A small network was shown many inputs. Here are its activations along a few directions, one row for each input.
In each table, some parts of the input vary, and every possible input appears once, in random order.
Descriptions start from the smaller parts, as in this example, which fits no table here: one of 5 places around a ring, together with either a single point or (one of 2 separate values, together with one of 4 places along a line) or one of 11 places along a line.
Shared parts are said once, and a part with two or three values counts as separate values.

Rows:
x1: [ -1 -27  -4 -63 -19 -70  -4   2 -26  10 -20 -24]
x2: [ 11 -19  25  37  -5  28 -53  25  23  17  39  25]
x3: [-69 -18  18  -2 -11  -6  26   5 -28   6   3  10]
x4: [  7  32 -60  57  56  77  16 -23 -47 -19 -21   2]
x5: [-79 -18   9  44 -26  21  -1   0  21   1 -11  16]
x6: [-53 -17   0 -51   6 -48  20   3 -19   4  10  13]
x7: [ 36 -42 -15 -49 -41  -6 -14   4  24   7  -7  -7]
x8: [ 40  -5  -5 -20 -34  10 -43  22  39  12  16   2]
x9: [ 61  42 -16 -13  45 -27  58 -18 -21 -48 -43  -6]
x10: [ 76  72  18  -2  51  20  26 -18  -2   2 -20 -25]
x11: [-28  -1  30  61 -22   1 -31  -1  36   7  54  -6]
Q: Describe the family of inputs behind these rows.
A: either one of 3 separate values or one of 8 places around a ring

Rows:
x12: [-98 -25  12  45  -3 -16   1  -1 -11   7  40  -4]
x13: [ 25   7 -18 -52  17 -28  22  -4 -40  -7 -20  -3]
x14: [-23 -41  14 -43 -40 -41  -3  11  13  -1  -7   5]
x15: [ 80  50  -8  19  31   8   6 -27  25 -24 -19 -17]
x16: [ 19  41   5  13  58  23  36  -8 -11 -13 -24 -13]
x17: [ -7 -44  15 -40 -46 -37  -1  15  21   6  -2   1]
x18: [  7  -2  38  14 -33  -6 -52  14  32  27  32   2]
x19: [  9   3 -18 -52  30 -24  23   2 -43   3 -33   0]
x20: [-49 -28  31  14  -6   2 -28  14  15  27  34   2]
x21: [ 43  -1 -20 -48  16 -28  20   2 -37  -3 -14 -10]
x22: [ 19  13 -25  41  -9  54 -34   6  21   0  15  15]
x23: [-37 -50  14 -43 -26 -35  -2  15  12  11 -19   2]
x24: [ 56  40   3  23  41  11  32 -16   2 -25 -13  -3]
x25: [-11  -4  28   5 -27  -4 -42  13  36  22  49  12]
x26: [-86 -53   5 -17 -23 -61  24   2 -14 -22 -18   8]
x27: [-19 -14  39  14 -26  -5 -29  18  23  24  44  11]
x28: [ -4   4  -7  44  -3  64 -21   7  -4  -1   7  14]
x29: [ 37  17 -18  55 -12  52 -49  11  16   4  -2   5]
x30: [-47  19 -21 -38  18 -36  52 -19 -57 -23 -32   6]
x31: [-24  -4 -16  47  10  72 -21   0   0   7  -1  11]
x32: [-32 -20  32  13 -16  -5 -31  14  16  18  42   9]
x33: [ 12   0 -17  54  -6  54 -17   4  14   3  13  33]
x34: [-80   0 -19  65  -1  60  19 -32 -28   1   2  10]
x35: [ 37  40  12  12  46  21  35 -11 -17 -22 -18 -15]
x36: [ 52   4 -31 -55  16 -22  11  -1 -24   0  -5 -20]
x37: [ 63  49  -3   8  39  17  18 -15  10 -24  -5 -17]
x38: [-33  49  -4  36  52   9  71 -18 -34 -18 -30  -8]
x39: [ 18 -26   1 -42 -53 -39 -23   6  44  14  -5  -6]
x40: [  1 -31  -2 -50 -47 -34 -11   9  40   9   6  -2]
x41: [ 71   4 -22 -44   6 -26  -4 -15 -20   3 -18 -27]
Q: Changing only one part turns x35 into x32. The same change can be made to x24. Which row results?
A: x27
Q: Describe the family of inputs behind these rows.
A: one of 5 places around a ring, together with either a single point or one of 5 places along a line
Q: Start at x15 and move only the place on the ring of 5, one step at a time. The first step leads to x41. Which rows follow, in order?
A: x39, x18, x29

Rows:
x42: [-61 -35  27  14 -38 -12 -28  14  24  17  26  12]
x43: [-81 -39  15  27 -38  -1 -22   9  13  11  23  16]
x44: [-19 -45  26  -2 -48 -15 -52  25  35  27  37   8]
x45: [ 59  32  -6  34  19  36 -15  -8  11  -6   6  -6]
x46: [ 34  40 -11  40  28  45  -2 -14  -3  -3   1  -7]
x47: [ -5  39 -16  53  49  57  29 -18 -21 -15  -7  14]
x48: [ 66   2  -5 -69  -9 -43  10   3   4  -7 -21 -11]
x49: [ 23  43  -6  50  38  43   8  -9  -6 -12  -5   0]
x50: [ 47  -2  -8 -60   2 -50  10   0 -10  -6 -14 -12]
x51: [-24   1 -17 -39  30 -29  58 -14 -45 -18 -36  -8]
x52: [  9   7  -5 -43  18 -43  33  -3 -31 -10 -28 -12]
x53: [-42 -36  19   4 -44  -8 -42  18  18  28  34   8]
x54: [ 80  33 -14  19   6  42 -15  -3  24  -4  -4  -6]
x55: [  3  40 -11  60  41  55  20 -17 -10 -16  -7   4]
x56: [-12  -1  -9 -33  21 -33  46 -12 -36 -16 -34 -14]
x57: [ 20   7  -9 -54  14 -37  28  -9 -19  -7 -23 -16]
x58: [  1 -45  25 -22 -56  -8 -56  29  49  27  27   9]
x59: [-96 -40   5  21 -33   0  -9   8   4  10  24  21]
Q: Changing only one part turns x43 into x53. The same change can be made to x56. Which row results?
A: x57
Q: Describe the family of inputs behind these rows.
A: one of 3 separate values, together with one of 6 places along a line
Q: Start at x47 and move only the place on the line of 6, one step at a time. The first step leads to x55. Which rows follow, in order?
A: x49, x46, x45, x54
Q: Which other rows does x59 become when the choice among 3 separate values takes its other values? List them by row number.
A: x47, x51

Rows:
x60: [ 17  -7  14 -16  -1 -11  -2  -6   5  12 -19 -22]
x61: [-10  -1   8 -23 -14 -32  10  10  23 -13   4   9]
x62: [-12  -8   4  15  -1  15   3 -14  -2  10 -15 -15]
x63: [ 40   5   2 -12  25  10  10  -9 -18   5 -20  -7]
x64: [-32 -28   2   7 -20   5   4   7   3  -4  -9   7]
x65: [  0  26  -3  13  35  26  15  -2 -22  -2  -7   3]
x66: [-15 -12   4 -36 -25 -38  -7  11  -5   8  22   7]
x67: [-42 -22  -3  -3 -17 -25 -10   5  -7   3  20  12]
x68: [-56 -54  33  30 -65   9 -70  30  52  34  56  21]
x69: [ 42  43 -36  22  40  42  25 -24 -19 -19 -19 -10]
x70: [ 68  57 -26   2  44   0  24  -7 -11 -35 -15  -5]
Q: Describe the family of inputs behind these rows.
A: either a single point or (one of 2 separate values, together with one of 5 places along a line)

Rows:
x71: [-58 -50   6 -44 -27 -62 -13   6 -36  15  11  -2]
x72: [-22 -47  15 -61 -29 -35 -15  36   9  19  20  11]
x73: [ -5 -24  38  28 -42  -4 -33   9  57  11  44  -8]
x74: [-32 -30  49  27 -30   4 -21  22  44   8  22  16]
x75: [ 54   1 -10 -50   8 -21  33  -1 -16 -13 -54   0]
x76: [-59 -13  38  27 -33   2 -18   7  34  18  17   1]
x77: [ 54  47  16  20  61  26  26 -13 -23 -10 -12   4]
x78: [-42  14 -30  57  -5  54  -5  -7 -15  -3  13  28]
x79: [  0  -9 -12  58   7  71 -32   6   8   5   3  27]
x80: [-49 -41   9 -51 -32 -42  -7  16 -10  31   8  -6]
x81: [-72 -14  22  36 -23 -25 -18  12  17   2  18   7]
x82: [ 85  65  -1  18  40  19   8 -12 -18  -7   8 -24]
x83: [-28   4 -19  52   0  80 -15  -8   0   3  10  13]
x84: [ 22  60  -1  16  62  26  40 -24 -19 -11 -13 -14]
x85: [  9   3 -31 -45  28 -42  43 -21 -29 -40 -49 -27]
x86: [ 10  53 -22  22  73   2  42 -21 -23 -27 -10 -15]
x87: [ 32  -2 -25  66 -15  55 -47  -4  19  10  18   8]
x88: [ 23   9 -22 -51  11 -22  50 -11 -19 -12 -55 -22]
x89: [ 76  16 -25 -57 -10 -31  14  -7  -4 -23 -32  -8]
x90: [  3 -42   7 -67 -44 -53 -31  14  25  22  34  11]
Q: Describe the family of inputs behind these rows.
A: one of 4 places along a line, together with one of 5 places around a ring
